Each row below holds a small network's activations on one input, seen along a few directions.
In each table, some parts of the input vary, and every possible input appears once, in random order.
A made-up example of a description, with smaller parts first: one of 4 places along a line, together with either a single point or (one of 2 separate values, together with one of 5 places around a ring) or one of 11 places along a line.
Shared parts are said once, and a part with two or three values counts as separate values.
In the rows, 128 means zero.

Other details of the inputs vary at random and push rows far along three fixed directions, the same in every table; ignore that.

A family of inputs:
row 1: [137 132 186 122 119  84  89 136 137  89 109  51]
row 2: [ 94 102 102 154  83 119 156 104 150 138 108 143]
row 3: [129 218 162  94  48  98 150 101  60 113  26  21]
row 4: [132 122 168 107 139  86 104 157 136  88 104  49]
row 5: [128 157 133 124 127 161 128 119 102 130 125 157]
row 6: [140 101 147 130 157 118 104 131 154 115 161 129]
row 7: [141 142 121 118 141 139 123 139 115 130 148 141]
row 8: [112 106  96 156  96 117 153 109 146 153 114 132]
row 9: [102 102  98 139 102 112 150 123 152 136 115 139]
row 10: [115  98  92 150  91 109 154 127 150 155 105 136]
row 11: [137  96 146 134 152 126 103 130 151 124 152 133]
row 12: [138  97 126 124 150 116 113 148 146 126 145 127]
row 13: [126 101 141 128 159 133 113 127 145 116 153 130]
row 14: [115  99 110 159  92 119 143 108 154 151 110 142]
row 15: [119 104 101 142 108 115 138 126 145 141 127 130]
row 16: [129  97 134 118 167 125 118 148 150 115 155 123]
row 17: [104 103 112 147 106 125 142 110 145 132 120 136]
row 18: [144 137 126 114 142 133 119 149 116 127 144 144]
row 19: [142  98 137 117 158 109 106 155 153 116 157 132]
row 20: [148 144 135 123 158 146 121 132 117 132 154 136]
row 21: [ 98  99  88 147  93 117 157 118 148 147 105 133]
row 22: [144 113 150 129 162 129 109 134 143 121 159 125]
row 23: [105  97 129 141 110 120 133 119 154 123 123 143]
row 24: [129 126 151 124 106  74 109 138 144 101 100  49]
row 25: [139 165 127 131 115 156 128 115  96 143 121 154]
row 26: [133 160 118 116 133 153 146 141 101 140 118 155]
row 27: [126 102 149 130 151 130 117 134 152 117 143 136]
row 28: [120 105 103 141 114 118 137 125 144 144 125 128]
row 29: [127 155 120 122 140 154 133 120 101 134 132 141]
row 30: [132 161 118 118 136 155 144 134 104 138 126 146]
row 31: [126 152 131 127 127 157 128 117 105 134 120 153]
row 32: [137 100 140 133 153 126 108 130 147 120 161 130]
row 33: [128 105 146 129 159 131 118 133 148 116 153 130]
row 34: [ 94 104  98 157  80 116 159  99 153 142 101 147]
row 35: [146 143 145 128 143 145 118 128 120 133 140 144]
row 36: [141 139 127 125 149 142 119 125 115 133 147 133]
row 37: [143 158 127 131 134 154 130 118 103 142 133 145]
row 38: [132 140 147 118 145 144 116 126 122 117 137 153]
row 39: [125 159 112 113 120 146 143 139  97 134 119 158]
row 40: [133 107 140 108 166 121 111 156 144 108 153 138]
row 41: [105  94 102 135 106 112 144 136 149 132 115 134]
row 42: [139 120 162 113 129  80  96 155 137  92 112  51]
row 43: [130 164 126 126 130 160 138 115  97 135 122 147]
row 44: [153  72 150 111 156 100 111 131 165 125 171 114]
row 45: [142 162 116 124 131 150 139 133 105 146 130 144]
row 46: [140 169 125 129 120 153 132 115  94 139 130 150]
row 47: [122  99 130 117 155 121 119 147 149 112 157 131]
row 48: [126 166 117 121 130 153 141 117 100 133 127 154]
row 49: [144 170 114 122 123 151 144 137  95 151 117 153]
row 50: [145 146 133 120 152 139 116 128 116 126 152 140]
row 51: [ 99 126 120 137  66  84 143 122 136 116  68  60]
row 52: [138 164 118 125 128 151 133 121  97 139 138 148]
row 53: [114 104  92 150  95 115 153 120 148 154 112 132]
row 54: [133 104 127 132 147 123 116 130 144 125 156 127]
row 55: [128 166 119 125 131 156 147 121 100 140 124 145]
row 56: [136 173 166 105 136 120 106 134  96  92 112  64]
row 57: [145 163 138 125 129 149 121 120 105 136 130 157]
row 58: [132 132 136 119 163 144 122 132 122 121 149 131]
row 59: [146 164 170 117 131 113  98 128 104 103 109  61]
row 60: [125 144 127 119 143 144 129 127 113 121 143 141]
row 61: [106  95 101 137 109 115 145 133 147 138 111 135]
row 62: [ 99  97 108 156  89 123 152 106 154 145 101 146]
Description of these inputs: one of 2 separate values, together with either a single point or (one of 5 places along a line, together with one of 6 places along a line).
Changing only the choice among 2 separate values turns row 3 into row 44. The same change can be made to row 39. Which row results?
Answer: row 18
Changing only the choice among 2 separate values turns row 4 into row 10. The same change can be made to row 13. Which row results?
Answer: row 59
Change only the place on the line of 5 in row 45. List by row number the other rows that result.
Answer: row 20, row 22, row 35, row 49
Change only the choice among 2 separate values in row 50. List by row number the other rows that result.
Answer: row 48
Start at row 57 and move only the place on the line of 6, one step at a time. The first step leads to row 1. Which rows follow, in order?
Answer: row 25, row 11, row 14, row 35
Start at row 55 and move only the place on the line of 6, one step at a time. The first step leads to row 58. Which rows follow, in order?
Answer: row 29, row 56, row 60, row 48

A family of inputs:
row 63: [141 140 142 122 142 135 116 125 118 123 143 135]
row 64: [121 124 128 139 119 123 135 117 135 130 122 123]
row 65: [134 142 122 130 132 137 123 135 117 133 127 132]
row 66: [126 134 125 119 132 128 132 134 124 126 126 128]
row 67: [133 132 135 127 125 128 122 122 125 129 130 129]
row 68: [127 124 130 135 116 121 130 118 136 130 123 125]
row 69: [127 129 129 128 117 128 132 124 126 130 118 131]
row 70: [136 132 127 121 130 129 127 132 119 130 131 135]
row 71: [137 139 138 122 140 143 124 128 117 128 134 135]
row 72: [135 133 129 118 131 126 127 135 123 128 132 135]
row 73: [120 121 119 129 121 121 136 129 130 129 119 121]
row 74: [119 124 126 137 118 122 134 116 135 127 122 121]
row 75: [124 122 130 135 117 124 132 120 136 132 121 122]
row 76: [122 134 125 133 121 129 131 116 125 126 125 127]
row 77: [134 139 124 132 130 132 122 133 122 133 127 127]
row 78: [135 140 138 124 143 142 123 126 118 128 138 133]
row 79: [124 128 127 143 120 122 125 124 135 128 121 125]
row 80: [120 119 127 135 119 125 134 122 134 130 119 122]
row 81: [130 132 125 124 133 131 125 128 124 127 134 123]
row 82: [141 139 141 120 141 140 117 128 120 127 139 135]
row 83: [126 132 120 129 123 129 134 124 124 134 125 123]
row 84: [126 134 132 127 131 134 126 122 124 126 129 125]
row 85: [125 134 117 131 120 125 134 121 125 130 125 123]
row 86: [139 135 129 121 132 133 124 131 117 132 135 133]
row 87: [126 122 124 132 123 122 133 126 134 133 125 117]
row 88: [129 131 127 124 132 129 132 133 122 129 126 124]
row 89: [120 122 122 128 119 117 138 131 135 129 118 121]
row 90: [128 140 133 120 136 138 131 130 119 125 129 137]
row 91: [124 119 131 131 115 118 129 124 132 127 120 127]
row 92: [121 121 119 129 122 123 130 127 130 128 124 118]
row 93: [129 132 125 123 134 132 128 130 121 128 129 122]
row 94: [122 105 139 127 131 113 124 133 151 118 128 118]
row 95: [116  79  73 149 146 157 150 132 161 165 170 227]
row 96: [117 134 124 124 121 130 134 125 124 124 119 133]
row 97: [127 135 128 135 126 134 122 129 124 129 121 131]
row 98: [129 137 133 121 139 141 122 126 117 122 135 132]
row 99: [125 124 123 135 122 119 135 123 134 132 125 118]
row 100: [121 102 137 131 136 116 125 132 147 118 131 118]
row 101: [137 132 127 128 126 123 126 125 125 131 133 127]
row 102: [128 138 128 137 123 132 123 126 125 131 121 130]
row 103: [136 136 129 127 133 131 130 127 123 132 132 127]
row 104: [119 120 128 132 123 126 130 122 132 125 122 121]
row 105: [124 134 130 130 128 129 123 135 129 124 121 133]
row 106: [129 130 122 130 119 128 135 126 125 136 120 124]
row 107: [134 139 125 135 131 128 122 132 124 130 129 126]
row 108: [129 122 124 129 116 121 131 127 131 133 121 122]
row 109: [124 123 119 137 120 120 129 135 133 130 117 124]
row 110: [132 129 128 124 129 128 132 133 125 130 125 126]
row 111: [126 120 130 132 117 124 129 123 134 130 121 126]
row 112: [130 131 135 121 127 128 127 130 128 125 125 133]
row 113: [128  70 165 125 176 105  89 158 177  87 178 105]
row 114: [129 121 122 132 112 117 131 123 132 136 124 124]
row 115: [130 129 129 121 128 124 132 134 129 128 124 125]
row 116: [131 140 138 115 147 142 119 132 113 116 137 133]
row 117: [127 142 133 116 140 140 127 131 118 121 131 137]
row 118: [132 140 136 120 144 141 119 126 118 122 141 132]
row 119: [130 141 136 118 144 142 124 130 113 120 133 134]
row 120: [134 129 128 123 127 127 129 133 124 130 126 128]
row 121: [120 133 117 123 119 125 137 129 125 128 119 128]
row 122: [127 122 125 124 119 117 132 132 135 129 121 125]
row 123: [120 125 119 136 113 121 134 136 133 127 127 121]
row 124: [130 122 124 131 116 120 131 125 134 135 123 122]
row 125: [123 104 136 136 136 116 115 138 149 117 130 121]
row 126: [124 125 121 134 123 121 134 122 132 130 126 119]
row 127: [143 140 132 122 140 135 123 130 119 130 140 133]
row 128: [126 132 131 124 117 124 130 126 126 127 121 134]
row 129: [130 132 135 125 130 134 129 128 123 127 125 131]
row 130: [128 129 129 130 114 126 129 120 124 132 121 130]
row 131: [125 121 124 130 124 123 133 129 131 131 123 118]
row 132: [133 138 128 115 144 138 124 135 114 122 136 131]
row 133: [128 121 125 132 120 122 133 126 135 135 123 119]
row 134: [136 142 135 127 135 140 127 122 120 130 133 135]
What is each input in this table made of?
Answer: one of 2 separate values, together with either a single point or (one of 5 places along a line, together with either a single point or one of 6 places along a line)
Changing only the choice among 2 separate values turns row 96 into row 121. The same change can be made to row 90. Which row results?
Answer: row 89
Changing only the choice among 2 separate values turns row 125 into row 109. The same change can be made to row 117. Which row results?
Answer: row 66
Change only the place on the line of 5 in row 74. List by row number the other rows that result.
Answer: row 84, row 104, row 117, row 119
Change only the place on the line of 5 in row 96. List by row number the other rows that result.
Answer: row 76, row 98, row 116, row 118
Change only the choice among 2 separate values in row 78. List by row number the other rows that result.
Answer: row 87
Start at row 101 and move only the place on the line of 6, one step at a time. The first step leads to row 127. Which rows follow, in order?
Answer: row 103, row 99, row 126, row 85
Change only the choice among 2 separate values in row 81. List by row number the other rows that result.
Answer: row 118
